A small network was shown many inputs. Here are its activations along a few directions, one row for each input.
Each table varies a few parts of the input and shows all the possible inputs, shuffled.
A made-up example of a description, with smaller parts first: one of 4 places along a line, together with either a single point or one of 9 places along a line or (one of 2 separate values, together with one of 5 places around a ring).
Shared parts are said once, and a part with two or three values counts as separate values.

Other details of the inputs vary at random and push rows far along two fixed directions, the same in every table; ignore that.

A family of inputs:
r1: [ 14 -14  -6  15 -11   4  10  -8   2   6  -4 -10 -15  -1 -10]
r2: [  9   5  -1   1  -5  -1  -1  -9  -5   3  -6  -1 -15   2   0]
r3: [ 10  -6  -6  13  -9   3   8  -8  -5   3  -1  -6 -15   4  -3]
r4: [  1  10   1 -11   2  -2 -10  -1  -2  -3   0   1   1  -1  -2]
r5: [-26  26  17 -39  16   0 -25  18   0  -6  16   2  32  -4   6]
r6: [  7  46  -4 -21   4  -8 -20 -21 -15  -2 -17   5 -16  20   9]
r7: [-12 -32   7  15   1   3  12  21  15   4   7  -1  16 -18  -1]
r8: [ 14  -8  -6  14  -7   0   9 -10  -3   2   1  -3 -11   2  -7]
r9: [ 12 -21  -1  16  -8   3  11  -2   2   6  -1  -6 -12 -11 -10]
r10: [-14 -28   8   3   6   4   6  22  13  -3  10   0  20 -17   0]
r11: [-5 -3  0  5  0 -1  6  2  6 -1 -6  5  1  4  2]
r12: [ 13  -8  -4  15  -7   1  10  -9  -3   4   1  -5 -12   3  -7]
r13: [ 16 -15  -5  15  -8   1   8  -7   0   5  -5  -4 -16  -7 -10]
r14: [ 11 -18  -6  19 -11   3  11  -4   1   1   4  -6 -10  -1 -10]
r15: [-15 -21   9  -4   2   6   1  23   5  -5  28  -2  25 -17  -2]
r16: [-15 -20  10  -1   8   3   4  20  12  -2   8   0  20 -13   2]
r17: [-27  24  15 -35  16   1 -20  18  -2  -8  24   1  37   1   6]
r18: [  0   0  -3  10   4  -4   4  -1   4   3 -11   4  -1   2   4]
r19: [  6  -7  -7  15  -4  -2  12  -6   4   2 -13   6 -12   5  -1]
r20: [  8 -24  -5  19  -1   0  14  -1   6   2  -8  -1  -9  -5  -3]
r21: [-23  12   8 -16  15  -4 -11  17   7  -4   4   9  28  -3  10]
r22: [  9  47  -9 -21   4  -6 -20 -23 -12  -4 -16   2 -12  25   5]
r23: [-15 -16  14 -10   2   5  -3  21   6  -1  20  -2  19 -19  -1]
r24: [ 12 -11  -4  11  -9   1   4  -5   1   2  -6  -6 -15  -4  -9]
r25: [  1  16  -3 -12   1   0 -10  -5  -2  -2  -1  -3   0   8  -1]
r26: [-22  20  13 -34  15   1 -18  14   1  -4  20   1  33  -5   4]
r27: [  5  37  -4 -14   3  -4 -11 -18 -15  -1  -8   1 -11  21   8]
r28: [  1  37  -5 -18   1  -3 -17 -16 -15  -4 -11   3 -10  20   9]
r29: [ -2  13   2 -11   0  -1 -11  -1  -3  -2  -1   1  -3   2   2]
r30: [-25   7  10 -14  14  -2 -10  19   9  -4   6   7  29  -4   9]
r31: [-8  1  3  1  2  0  5  3  6  1 -6  5  3  5  3]
r32: [  6  46  -7 -18   5  -6 -16 -21 -17  -4 -10   4 -12  24   9]
r33: [  8  -1  -5  10   1  -2   7 -10   1   2 -17   0 -15   7   3]
r34: [-15 -15  11  -9   3   5   0  19   0   0  24   0  23 -18   1]
r35: [-17 -22  11  -6   0   7   1  22   3   0  25  -2  24 -19  -1]
r36: [ 15 -12  -9  17 -10   2   9  -8  -4   1   0  -2 -15   1  -5]
r37: [  8 -23  -4  28  -6  -1  17  -1   8   8 -11  -1 -10  -4  -2]
r38: [-11 -27   6   3   7   3   7  20  13  -4   9   2  19 -17   0]
r39: [  3   0  -4   8   0  -3   8  -6   3   2 -12   6  -8   7   1]
r40: [  4  43  -5 -20   4  -5 -18 -20 -18  -2 -12   5 -11  20  11]
r41: [ 13 -12  -5  11 -10   0   5  -6  -1   1  -4  -2 -17  -5  -5]
r42: [ 16 -18  -6  15  -8   2  11  -7   2   5   0  -6 -10  -6 -10]
r43: [  4   6  -4   8   0  -3   8 -10   1   4 -16   5 -12  12   3]
r44: [ 13   2  -8   8  -6  -1   3 -12  -5  -1  -2  -2 -12   8  -5]
r45: [ 13 -19  -7  17 -13   3  10  -5  -4   2   0  -2 -14  -6  -5]
Each input here is: one of 5 places around a ring, together with either one of 3 separate values or one of 6 places around a ring.
- The inputs of r39 and r19 match in every part but the place on the ring of 5. If r40 is changed in the same way as r39 into r19, which row does it become? => r45
- The inputs of r2 and r23 match in every part but the place on the ring of 5. If r12 is changed in the same way as r2 into r23, which row does it become? => r17
- Change only the choice among 3 separate values in r30. List by row number the other rows that result. => r10, r11

A family of inputs:
r46: [ 14   8  -2  -9  -2   2  -5 -10   0  -3   2  -8  -8   5  -4]
r47: [  2  19  -5 -11   5   0 -11  -8 -16   0  -6   5  -4   0  10]
r48: [  8 -34   6  19 -12   5  11  12   8   8  16 -12   2 -22 -23]
r49: [  5 -51  -9  32  -7   9  24   6  22  10 -15  -9   0 -13 -10]
r50: [ -7  17  11   3  13  -7   2  -4  -1  10 -15   2  -9  10  13]
r51: [  4 -44   1  10 -13   7  12  10   9   2  11  -4  -5 -23  -5]
r52: [ 15  12  -9  -1   5  -2  -3 -13 -13   1  -2  -6  -8   4  -3]
r53: [  2  22   4 -14  -7  -2 -14 -10  -8   1 -14   3 -16   9  -1]
r54: [  8  15 -14  10  -5   1  -2 -14  -5  -3  -5  -5 -13  23  -1]
r55: [ -3 -34   0  20  -9   5  16  11  -1   3  13   2   9 -15   1]
r56: [  5  18  -1  -4  -1  -1 -14  -5  -6   0   0 -11  -3   3  -9]
r57: [-12  13  10 -32  17   2 -13  11  -3 -11  20   1  25  -3   1]
r58: [  3   9  -1   8   4  -7   9 -15  -2   2 -26  -4 -28  18  11]
r59: [ 10  13  -8  -2  -6  -1 -11 -16  -8   6 -11  -1 -17   2   8]
r60: [ -5 -24   5  10  -9   7  -1  13   2   5   7  -6   2 -22  -6]
r61: [ -9 -14  11 -14  -3   1  -2  13   6   2  16   3  11 -19   1]
r62: [-12   3  11 -25   8   2  -6  10  -6  -3  12  11  14 -12   4]
r63: [ 21 -24  -3  19 -12   1  12  -4   5  10   8 -10 -11 -13 -14]
r64: [ -3  15  -9 -10   8  -5  -1 -10  10   1 -29  -1  -5  18   2]
r65: [-17   4   7  -6  20  -9 -13  22  15 -10   2  15  29 -11   9]
r66: [ -6  14  10   0   9  -6   6  -6   1   4 -16   3 -12  12  12]
r67: [ 21 -30  -9  22 -12   5  11  -6   5   2   5 -16 -14 -11 -11]
r68: [  9   2  -5  10  -3  -2   9 -12  -6   4   5   1  -1   8  -4]
r69: [ 18  17  -3 -11  -2  -4  -6 -17  -2   2  -2  -4 -16   8  -5]
r70: [ 23  -1 -11  11  -8  -1  -2 -17  -1   6  -3 -11 -17   2  -7]
r71: [ 11 -18 -10  20  -7   2  14  -9  -3  -3   5  -6  -6   3  -5]
r72: [-10 -17   4  -8   4   4  -1  14  -6  -6  13   0  14 -18   6]
r73: [ -1 -39  -6  29 -16   9  19  12   6   1   8  -4  -3 -10  -3]
r74: [-23  -1   9 -18  12   0   3  16  21   1  -3   4  30  -6  -2]
r75: [-2 14 -3 -1 -2  1  2 -6  1 -1  6  2 -2 15 -6]
r76: [  2  23  -6 -11   5  -1  -4 -17  -9  -8  -1   4  -3  22   2]
r77: [-10 -10  11 -14   1   3  -6  17   5   6  18   5  18 -23   3]
r78: [-20  -2   8 -10  11  -1   2  14  20   5  -3   3  33  -9  -1]
r79: [-19   4  11 -21   3   6 -21  18  -2  -7   9  -3  17 -11   3]
r80: [ -2  25  -1 -13  -1  -3  -2 -12 -11  -3  -7  13  -4  17  12]
r81: [ 15  13  -4  -1   2  -3   0 -14 -10   4   0  -1  -9   2  -5]
r82: [-12 -15  14 -11  -5   7  -7  19   4  -4  10  -3   7 -14  -5]
r83: [  7   9  -2  -6   0  -1  -2  -8 -13   5  -5   7  -8  -4   4]
r84: [  2  15  -7  -3  12 -14  -8  -2   8 -11 -23  13  -9  12   6]
r85: [  5 -19  -4  20 -18   2  19  -2   2   4  -2   2 -15   0  -4]
r86: [ 15 -23  -5  29  -4  -8  18   1  17  -1 -19  11 -17  -5  -6]
r87: [ -7   2  12 -22  11   0  -4  10  -2  -4  22   2  22 -10  -4]
r88: [ 16 -26  -6  25 -12   2  24 -11   1   2   6  -1 -13   1 -13]
r89: [-20  11  11 -34  15   4 -15  15  -6  -9  15   9  21  -9   9]
r90: [-2 24 -5 -1  0 -2 -3 -7 -3  3  4  2  2 16 -3]
r91: [-17  -3   6 -12   7   3  -3  16  -6  -9  15   8  25  -2  12]
r92: [-23  12   6 -19   9   3  -7  15   6 -11  23   2  25   6   0]
r93: [  3  21  -6   7  -9  -1   1 -11  -7   6 -11   6 -12  16   5]
r94: [-15 -15   1   2  10   5   4  13  19   7  -6  -2  27 -10  -1]
r95: [ 17 -13   1  12 -12   2   7  -5   3   4   0 -10 -17  -2 -19]
r96: [-21   9  11 -17   7  -1  -5  13  -5  -2  17  14  28  -4  11]
r97: [ 15  12 -16  15   5 -12  -4 -12   2  -7 -34   9 -21  16   5]
r98: [-11   7   6 -25  16   3 -13  11  -6 -10  20  -4  25  -8   2]
r99: [  9  10   1  -7  -4   0  -8  -6  -2  -5  -3 -10 -12   8 -11]
r100: [-19 -13  16   7  15   0   2  16   6   9   4  -2  14  -8  13]
r101: [-12  13   8 -20   7   5 -21  11  -1  -9  14 -11  17  -4  -4]
r102: [  3 -43  -1  21 -13   6  24   7   3  -1   9   3  -4 -11  -3]
r103: [ -1 -32   9  14 -14   6   6  16   5   8   9  -4   0 -26 -12]
r104: [  1   2   1  15   6  -3   5  -8  -3   3 -21  -7 -19  13  12]
r105: [  0  14  -7  10 -10   1   1  -4  -7   2  -8   2  -6  12   8]
r106: [  4  35 -13   3  -3  -4  -8 -15  -9   1  -5  -2  -7  27   1]
r107: [ 10  25 -11   5   0  -4  -3 -21 -13  -1  -5   0  -6  21   4]
r108: [ 17   4 -10  25   0 -13   8 -11   9   1 -29  11 -21   4  -1]
r109: [  4  18  -6 -14  -3  -1 -16 -11  -8  -3  -9  -2 -12   5  11]
r110: [-5 23 -2 -9 -4  1 -6 -5 -7 -6 -8  7 -6 20 10]
- Describe the family of inputs behind these rows. => one of 5 places around a ring, together with either one of 3 separate values or (one of 2 separate values, together with one of 5 places along a line)
- The inputs of r55 and r80 match in every part but the place on the ring of 5. If r106 is changed in the same way as r55 into r80, which row does it become? => r75
- Change only the choice among 2 separate values in r90. List by row number the other rows that result. => r93
- List by row number the other rows that have the place on the ring of 5 in common with r92. => r46, r51, r57, r58, r64, r76, r82, r84, r89, r99, r102, r110
- Change only the choice among 3 separate values in r94. List by row number the other rows that result. => r65, r100
- List by row number the other rows that have the place on the ring of 5 in common with r49. => r54, r67, r71, r72, r73, r79, r91, r97, r98, r101, r104, r109
- Change only the choice among 3 separate values in r108. List by row number the other rows that result. => r50, r78
